A small network was trained on invented records. Each row is its activation on one of them, seen along a few directions.
Here are examples, each followed by its value of one field, Zinek.
The largest differences between rows may come from other fields.
(in the rows, 500 means zero)
Random noise pushes rows far along 2 fixed directions. That doesn't count. These rows show it; they differ only by the noise:
[516 312 429 557 696 585 531 256 530 663 490 438 614 594 406]
[503 346 348 611 622 616 506 248 533 678 575 428 636 576 427]
[527 488 467 504 618 461 380 401 570 503 609 509 466 559 527]
[552 470 617 398 728 378 386 451 575 439 491 543 392 583 519]

[533 532 274 648 345 545 490 450 484 577 704 452 590 463 596]
k2
[547 466 352 586 457 514 387 387 484 521 538 466 553 487 403]
k8
[472 389 625 444 579 487 634 494 303 480 381 546 530 468 486]
k7
[516 212 583 426 655 705 666 284 464 726 308 427 681 574 255]
k14
[412 616 355 644 231 534 605 590 425 537 714 489 442 366 519]
k11
[573 479 416 505 660 512 567 472 524 666 501 495 452 562 451]
k11
[530 461 384 648 446 571 562 365 518 623 444 431 523 418 460]
k9
[578 563 425 426 424 448 213 468 672 527 543 457 336 522 583]
k9
[438 466 551 488 574 538 519 538 568 543 386 439 624 485 462]
k3
[394 393 419 572 445 610 661 448 435 654 491 481 701 472 352]
k6
[423 483 463 527 465 410 506 518 447 347 574 507 487 430 502]
k4
[418 782 187 641 307 604 400 572 545 425 791 450 552 425 645]
k13
[321 402 398 655 338 672 876 426 336 604 487 434 637 401 340]
k5
[551 610 546 390 612 398 376 655 513 489 439 562 354 550 497]
k6
[494 452 730 436 704 425 571 492 500 534 336 524 434 614 472]
k5
[581 652 510 362 664 333 200 539 616 356 667 546 247 568 647]
k4
[466 613 461 443 339 509 543 635 385 333 574 439 405 385 567]
k13
[578 236 412 542 649 643 592 314 554 702 370 426 602 635 343]
k10
[462 458 263 659 328 605 422 378 582 599 556 435 598 474 491]
k8
[588 405 710 389 737 543 523 454 476 472 346 541 448 639 407]
k12
[461 737 555 398 487 373 329 737 615 301 552 538 387 447 652]
k3
[494 552 478 552 325 562 536 587 450 409 591 511 436 435 525]
k12
[591 576 631 378 636 402 534 581 519 422 391 564 469 468 538]
k1
[448 545 590 564 367 405 654 621 385 377 493 503 462 335 626]
k2
[496 436 380 616 398 605 595 470 478 526 533 430 489 457 457]
k10
[509 429 415 485 421 559 496 502 367 502 508 464 640 510 405]
k14
[493 453 553 543 494 552 540 436 421 538 486 518 533 520 484]
k7
[550 480 261 642 426 690 535 282 542 669 689 363 734 553 534]
k1

Here are new rows. What is Zinek for each?
[555 494 583 413 613 522 545 550 451 444 378 600 459 539 436]
k12
[561 642 472 497 466 376 315 488 641 388 582 560 398 469 552]
k8
[547 543 605 423 676 516 438 517 522 423 489 423 436 565 523]
k13
[423 661 541 609 376 485 456 570 453 324 674 556 469 468 647]
k7
[557 444 560 381 702 449 475 393 608 536 259 519 521 533 462]
k9
[461 630 517 498 404 491 387 578 412 327 662 564 419 485 649]
k7
[586 412 432 419 655 513 370 263 526 669 386 436 547 562 444]
k9
[614 660 536 452 521 393 421 614 549 443 517 576 430 475 648]
k1
[544 385 616 501 603 538 633 489 378 462 364 515 541 539 337]
k12
[416 381 525 549 608 598 688 367 439 610 420 446 610 588 378]
k5
[596 384 562 494 667 433 521 483 518 470 361 468 457 625 416]
k10
[420 503 366 578 464 589 537 502 550 444 535 529 574 502 515]
k10
[492 381 708 416 671 492 584 517 555 514 269 459 546 535 394]
k3
[566 319 598 510 689 462 532 420 460 656 341 459 595 558 446]
k2
